Each row below holds a small network's activations on one record, seen along a few directions.
After each row come some of the record's fields: FITE, TOKA, GESEN, REGAN.
A field that a record lacks is written missing.
Other fields move the rows too, some of them a lot.
In the rows, zero is written as 500.
Strong random noise was added to every row along 22 fixed directions; ignore it. To show where, here is one row again and again, with new noise each time:
[390 543 484 486 380 536 426 653 617 512 602 364 504 502 437 539 402 605
 371 551 647 448 475 361 471 445 506 486 453 396 426 630 469 494 629 613
 509 432 572]
[455 654 498 441 654 398 498 631 505 486 422 526 629 320 488 580 484 587
 446 508 624 255 394 608 549 563 414 484 288 397 620 586 665 442 569 357
 664 475 468]
[358 503 653 338 470 277 410 482 432 653 456 592 549 549 640 399 697 511
 318 578 371 423 588 372 690 635 447 612 620 677 434 515 475 447 551 338
 658 437 563]
[541 558 297 504 620 607 566 711 587 278 730 495 800 404 497 621 627 482
 531 702 453 716 589 616 610 689 529 538 574 517 445 291 325 589 749 636
 455 518 525]
[588 622 434 423 657 461 515 411 401 309 528 545 486 374 548 397 292 438
 577 575 510 510 509 584 333 258 518 351 496 486 348 511 512 738 610 462
 539 423 353]
[405 454 416 629 356 460 442 319 522 530 574 624 704 604 432 546 574 740
 457 787 406 510 622 692 535 230 223 429 402 653 449 452 628 642 601 536
 385 462 467]
[499 554 664 285 560 532 366 534 617 241 509 497 678 680 246 551 529 403
 512 632 613 592 475 449 455 521 433 472 661 605 499 563 402 496 802 757
 487 565 479]
[543 538 518 416 537 656 521 384 589 331 429 512 474 539 349 526 461 524
 433 412 572 408 578 521 457 610 612 530 461 568 486 549 626 517 565 388
 665 433 302]
[571 531 399 437 391 461 610 445 246 471 461 604 570 475 328 417 520 455
 638 439 397 582 426 583 597 553 488 415 471 473 594 130 515 634 377 534
 366 612 412]
[409 584 378 613 446 585 641 539 718 464 491 604 522 535 499 292 474 572
 469 560 503 652 469 490 480 680 563 421 461 385 507 527 526 408 489 543
 371 576 505]
[588 526 213 416 317 395 370 348 552 676 404 432 571 513 560 514 473 458
 200 564 527 588 635 446 493 682 405 607 471 411 463 303 510 661 510 324
 595 302 362]
[487 411 507 451 487 507 609 233 582 449 510 482 330 603 721 569 569 573
 543 395 419 479 658 516 384 530 409 399 465 453 380 508 569 184 321 407
 550 411 543]
[328 462 345 739 465 330 441 488 648 575 546 519 584 479 525 538 421 720
 538 648 384 450 560 610 488 543 436 558 352 478 540 469 547 613 504 674
 457 529 546]
[310 499 417 647 579 492 545 511 551 416 547 402 505 584 484 352 400 561
 493 595 457 289 407 538 445 581 447 327 369 459 546 571 539 413 448 504
 487 641 503]
[467 453 525 501 699 217 500 501 396 592 412 460 531 604 546 620 595 440
 415 514 425 332 260 509 548 696 334 526 438 501 709 408 483 342 417 531
 549 537 659]
[299 741 348 408 566 512 183 695 527 492 526 517 653 461 513 330 497 425
 534 667 459 424 393 465 566 543 263 462 526 392 578 727 511 300 644 434
 486 738 480]
[592 522 571 434 354 536 399 590 506 531 351 447 389 850 420 580 614 315
 256 502 714 656 444 378 429 527 436 399 485 682 586 344 550 394 646 427
 428 436 522]
[387 446 704 469 474 288 447 604 552 452 403 407 585 573 503 342 555 477
 539 495 494 392 596 534 470 562 492 367 463 499 557 449 509 446 456 533
 556 603 508]
[297 766 360 242 332 492 624 504 457 339 547 745 497 323 377 241 379 546
 729 521 575 640 474 425 586 569 477 302 487 382 361 541 462 506 488 525
 460 631 339]
[487 571 701 502 645 681 357 544 545 342 519 754 675 384 463 407 500 458
 463 524 465 316 610 656 462 505 550 549 553 362 631 620 596 393 711 568
 429 511 523]
[378 408 675 446 515 402 635 406 528 515 453 462 291 503 664 569 516 580
 660 250 423 424 489 415 482 713 636 611 521 447 448 514 417 296 245 618
 621 514 599]
[523 443 530 711 588 489 460 593 698 500 521 641 296 523 426 510 511 607
 521 392 437 538 567 512 445 268 636 527 470 601 546 853 602 339 449 525
 580 418 543]
[516 478 433 575 384 458 396 582 516 560 518 426 610 547 282 489 410 555
 501 557 499 435 489 507 533 437 439 485 467 432 617 450 523 552 531 655
 398 586 558]
[362 528 665 439 276 471 652 476 488 660 339 524 485 429 609 338 357 558
 535 429 702 338 532 480 584 609 520 536 503 358 454 543 413 485 301 465
 521 579 523]

[291 451 796 506 628 333 461 645 385 474 379 516 534 562 868 396 749 308
 422 509 498 541 401 581 445 437 378 472 555 482 523 433 402 536 443 441
 414 515 516] => {FITE: potev, TOKA: mupil, GESEN: gal, REGAN: desas}
[411 573 317 569 691 516 375 724 516 435 527 594 254 435 418 641 414 331
 424 420 674 470 327 449 467 519 558 537 416 543 637 811 432 437 519 446
 669 434 412] => {FITE: potev, TOKA: kug, GESEN: gal, REGAN: dav}
[418 476 538 546 474 593 522 532 529 458 623 304 654 499 535 564 577 640
 526 595 484 371 525 591 474 577 510 394 328 566 412 404 486 414 539 519
 610 538 520] => {FITE: suri, TOKA: kug, GESEN: missing, REGAN: desas}
[824 380 451 492 605 196 515 269 377 482 522 689 347 449 499 415 420 337
 512 440 221 599 730 515 341 578 695 332 543 581 530 203 501 497 430 531
 583 296 569] => {FITE: potev, TOKA: mupil, GESEN: nunoz, REGAN: pali}
[552 551 743 235 449 453 533 474 391 548 408 469 427 502 424 242 337 412
 374 465 606 331 533 221 554 450 560 441 715 463 420 642 532 524 576 379
 526 480 582] => {FITE: potev, TOKA: mupil, GESEN: gal, REGAN: pali}
[716 555 555 317 406 653 298 398 356 667 443 484 535 393 367 398 385 416
 502 394 454 350 569 411 534 600 632 617 611 529 493 536 445 409 438 373
 737 522 445] => {FITE: suri, TOKA: mupil, GESEN: gal, REGAN: dav}
[539 505 640 350 482 410 449 379 367 671 300 477 470 389 641 405 513 445
 525 316 453 479 416 481 517 444 526 700 617 365 481 521 501 622 297 382
 588 472 383] => {FITE: kaz, TOKA: kug, GESEN: missing, REGAN: desas}
[431 702 445 410 424 663 491 734 386 494 557 492 435 378 732 445 423 369
 620 569 749 509 568 499 571 361 421 384 528 508 348 579 416 420 593 268
 457 601 507] => {FITE: kaz, TOKA: kug, GESEN: missing, REGAN: desas}
[249 518 681 512 593 407 481 392 393 367 389 588 175 726 410 290 471 511
 483 451 384 303 426 382 461 448 605 374 423 860 499 574 810 632 590 320
 545 554 321] => {FITE: suri, TOKA: kug, GESEN: missing, REGAN: desas}
[594 366 382 552 561 139 407 558 506 595 500 430 515 480 558 573 446 343
 403 598 572 436 642 534 467 393 316 424 490 470 577 545 365 513 412 484
 583 389 610] => {FITE: potev, TOKA: kug, GESEN: kotul, REGAN: pali}
[517 485 402 643 614 662 682 526 489 478 552 384 483 540 494 295 340 416
 363 569 552 372 384 411 491 439 549 457 568 339 486 615 420 575 484 445
 339 568 553] => {FITE: potev, TOKA: mupil, GESEN: kotul, REGAN: desas}
[477 517 419 393 483 353 343 620 576 582 577 121 736 399 454 400 441 558
 569 581 389 475 451 350 497 523 478 538 534 255 435 472 387 596 514 646
 552 620 537] => {FITE: potev, TOKA: kug, GESEN: nunoz, REGAN: desas}
[369 567 523 520 417 495 490 488 393 567 482 520 343 690 418 432 493 531
 376 559 585 454 264 377 436 338 346 266 367 592 531 574 615 403 513 432
 393 518 544] => {FITE: potev, TOKA: mupil, GESEN: kotul, REGAN: desas}
[600 467 416 434 652 571 677 328 463 306 563 660 399 596 393 585 602 442
 583 420 384 644 480 463 551 580 512 515 635 613 491 472 480 388 483 521
 439 500 500] => {FITE: kaz, TOKA: mupil, GESEN: missing, REGAN: desas}
[649 353 642 392 485 718 592 471 394 349 525 464 661 424 506 449 749 379
 660 351 421 683 611 641 523 279 487 483 714 360 449 451 364 498 282 483
 426 526 398] => {FITE: potev, TOKA: kug, GESEN: kotul, REGAN: pali}
[540 578 402 590 627 543 674 549 706 440 461 308 734 302 748 568 496 664
 617 600 592 587 550 707 410 484 488 510 372 394 335 497 480 662 495 414
 608 511 407] => {FITE: potev, TOKA: mupil, GESEN: kotul, REGAN: desas}
[489 456 539 467 528 803 548 434 511 358 552 731 487 386 477 239 414 364
 563 408 437 377 792 543 672 502 617 660 832 357 493 727 453 490 478 409
 381 587 433] => {FITE: suri, TOKA: kug, GESEN: gal, REGAN: lim}
[455 464 617 640 554 686 535 558 647 426 680 641 457 682 377 601 556 610
 315 662 509 589 443 366 474 465 586 519 589 753 459 697 473 408 757 710
 414 391 717] => {FITE: potev, TOKA: mupil, GESEN: kotul, REGAN: pali}
[317 493 639 501 390 360 422 543 548 631 440 458 613 462 731 362 620 638
 467 573 344 378 803 483 637 636 519 618 500 558 418 328 659 632 621 342
 488 552 540] => {FITE: suri, TOKA: mupil, GESEN: kotul, REGAN: desas}
[414 536 365 450 456 510 511 639 665 394 614 474 494 401 455 599 546 613
 571 511 617 547 618 537 590 369 395 412 449 491 431 783 509 382 475 410
 635 460 415] => {FITE: kaz, TOKA: mupil, GESEN: kotul, REGAN: pali}
[483 371 503 606 416 684 344 551 662 392 560 530 541 598 404 686 611 461
 334 490 565 538 743 587 464 475 500 621 512 466 603 454 563 567 678 579
 392 364 460] => {FITE: suri, TOKA: mupil, GESEN: gal, REGAN: desas}
[538 450 533 469 400 585 328 333 537 462 614 596 429 566 354 354 417 465
 367 522 369 441 684 367 379 604 652 411 573 574 463 540 456 368 576 574
 577 403 520] => {FITE: potev, TOKA: mupil, GESEN: gal, REGAN: pali}
[381 603 551 449 475 728 691 546 489 449 513 439 693 333 486 473 518 762
 671 478 551 353 443 576 707 340 422 595 499 398 392 662 614 573 491 402
 452 668 436] => {FITE: suri, TOKA: mupil, GESEN: missing, REGAN: desas}
[353 385 677 184 458 402 361 406 401 364 636 367 581 527 504 443 676 426
 591 409 185 445 674 306 560 832 552 553 705 407 438 214 400 425 544 687
 490 574 576] => {FITE: potev, TOKA: kug, GESEN: kotul, REGAN: lim}
[524 206 826 616 588 616 791 302 626 395 413 346 496 744 498 563 540 510
 567 458 604 396 482 642 447 485 542 523 616 608 479 601 351 479 287 618
 544 557 517] => {FITE: suri, TOKA: kug, GESEN: nunoz, REGAN: desas}
[725 585 499 395 445 438 349 591 689 579 411 442 546 556 244 545 615 563
 531 483 495 795 485 409 466 538 652 492 459 774 503 549 545 411 568 484
 802 445 427] => {FITE: suri, TOKA: kug, GESEN: gal, REGAN: pali}
[456 453 508 374 350 415 838 398 360 444 584 567 584 384 513 522 558 641
 480 542 670 403 610 630 607 383 344 214 330 472 359 393 508 526 370 344
 552 361 461] => {FITE: suri, TOKA: mupil, GESEN: kotul, REGAN: dav}
[535 535 493 528 530 455 708 311 612 546 501 604 330 477 617 552 395 657
 585 515 549 539 517 507 414 400 480 406 415 512 376 613 599 407 446 468
 493 393 581] => {FITE: potev, TOKA: mupil, GESEN: kotul, REGAN: desas}
[753 418 310 465 654 408 475 525 503 551 546 423 616 392 369 376 492 401
 532 431 211 437 647 471 726 573 554 667 748 371 612 524 510 481 438 403
 515 589 541] => {FITE: kaz, TOKA: kug, GESEN: missing, REGAN: desas}
[410 612 427 460 437 497 529 433 506 671 484 570 497 430 610 503 457 669
 632 558 502 587 305 442 573 386 287 579 552 421 408 723 460 394 381 556
 433 586 595] => {FITE: suri, TOKA: mupil, GESEN: gal, REGAN: pali}
[481 614 405 395 471 664 415 634 463 488 593 293 593 491 409 409 613 533
 423 486 455 499 320 360 552 512 512 431 446 463 424 566 492 367 528 380
 607 571 428] => {FITE: suri, TOKA: mupil, GESEN: nunoz, REGAN: lim}

Which values does each new row have?
[594 556 584 253 400 303 637 308 488 424 382 674 463 445 329 545 365 468
 507 429 714 640 437 444 386 471 520 420 455 380 452 428 461 639 521 683
 489 326 426] => {FITE: kaz, TOKA: kug, GESEN: missing, REGAN: desas}
[579 518 356 434 583 318 580 766 678 392 511 432 590 391 312 541 541 512
 575 472 499 527 729 486 765 727 649 598 531 585 557 478 558 588 625 405
 652 551 437] => {FITE: kaz, TOKA: kug, GESEN: missing, REGAN: desas}
[674 475 701 483 515 351 444 407 475 597 430 508 756 277 570 481 459 585
 738 503 427 447 600 743 369 338 473 458 430 360 501 421 472 503 382 636
 591 515 561] => {FITE: suri, TOKA: mupil, GESEN: gal, REGAN: desas}
[502 390 583 558 563 627 492 311 458 449 648 731 547 407 366 495 570 536
 390 487 318 357 585 588 493 702 733 562 468 642 519 514 422 442 472 550
 735 335 431] => {FITE: suri, TOKA: kug, GESEN: missing, REGAN: desas}
[663 627 623 389 625 583 331 298 491 553 202 463 570 703 658 490 537 351
 594 533 492 626 316 560 342 427 261 571 630 512 549 485 585 421 567 463
 359 676 474] => {FITE: suri, TOKA: mupil, GESEN: kotul, REGAN: desas}
[664 379 566 512 510 613 488 332 508 434 451 415 420 539 621 518 359 250
 411 465 678 594 616 542 218 431 622 509 617 518 348 522 177 658 408 544
 635 328 373] => {FITE: potev, TOKA: mupil, GESEN: kotul, REGAN: desas}
[518 530 308 295 340 431 313 648 378 528 660 388 470 433 331 574 526 408
 576 448 490 585 493 332 592 391 374 442 550 376 501 478 420 440 500 558
 487 505 512] => {FITE: suri, TOKA: kug, GESEN: missing, REGAN: desas}
[502 390 396 616 486 372 599 533 597 500 514 669 457 547 220 353 523 482
 426 534 540 579 560 474 660 248 484 488 568 568 540 802 428 600 412 483
 486 473 422] => {FITE: suri, TOKA: mupil, GESEN: nunoz, REGAN: desas}
[492 454 617 516 505 701 588 359 691 442 605 403 507 479 546 378 468 668
 481 497 435 413 607 494 377 564 680 426 498 479 329 665 538 324 458 466
 663 436 491] => {FITE: kaz, TOKA: kug, GESEN: missing, REGAN: desas}
[530 520 349 443 506 539 555 432 303 507 636 518 393 342 475 684 381 477
 490 448 529 562 325 441 469 401 578 596 509 445 384 461 318 700 465 634
 548 329 456] => {FITE: potev, TOKA: kug, GESEN: missing, REGAN: desas}
[443 505 484 480 416 443 594 434 479 539 506 366 537 448 677 492 287 504
 634 652 694 504 523 594 423 461 450 395 494 587 291 498 239 677 391 538
 635 532 430] => {FITE: potev, TOKA: mupil, GESEN: kotul, REGAN: dav}
[564 462 638 534 332 460 592 713 359 587 684 596 594 308 259 432 498 626
 334 522 529 514 473 424 599 402 796 442 458 641 437 436 350 706 529 634
 634 303 580] => {FITE: potev, TOKA: mupil, GESEN: gal, REGAN: pali}
[512 464 620 623 417 635 593 385 359 504 504 404 475 579 565 718 455 646
 676 528 493 405 511 662 442 555 630 518 315 786 423 148 535 629 548 567
 508 554 500] => {FITE: kaz, TOKA: kug, GESEN: missing, REGAN: desas}
[391 504 565 460 470 465 645 323 489 525 467 738 467 495 618 335 464 484
 206 580 546 488 523 405 490 722 558 518 550 486 429 483 440 577 534 451
 504 301 523] => {FITE: suri, TOKA: mupil, GESEN: gal, REGAN: pali}
[727 456 486 637 432 449 639 479 593 549 455 497 648 461 364 420 461 570
 547 571 530 724 526 638 407 428 674 406 426 611 453 385 376 707 420 607
 592 441 436] => {FITE: suri, TOKA: mupil, GESEN: kotul, REGAN: desas}
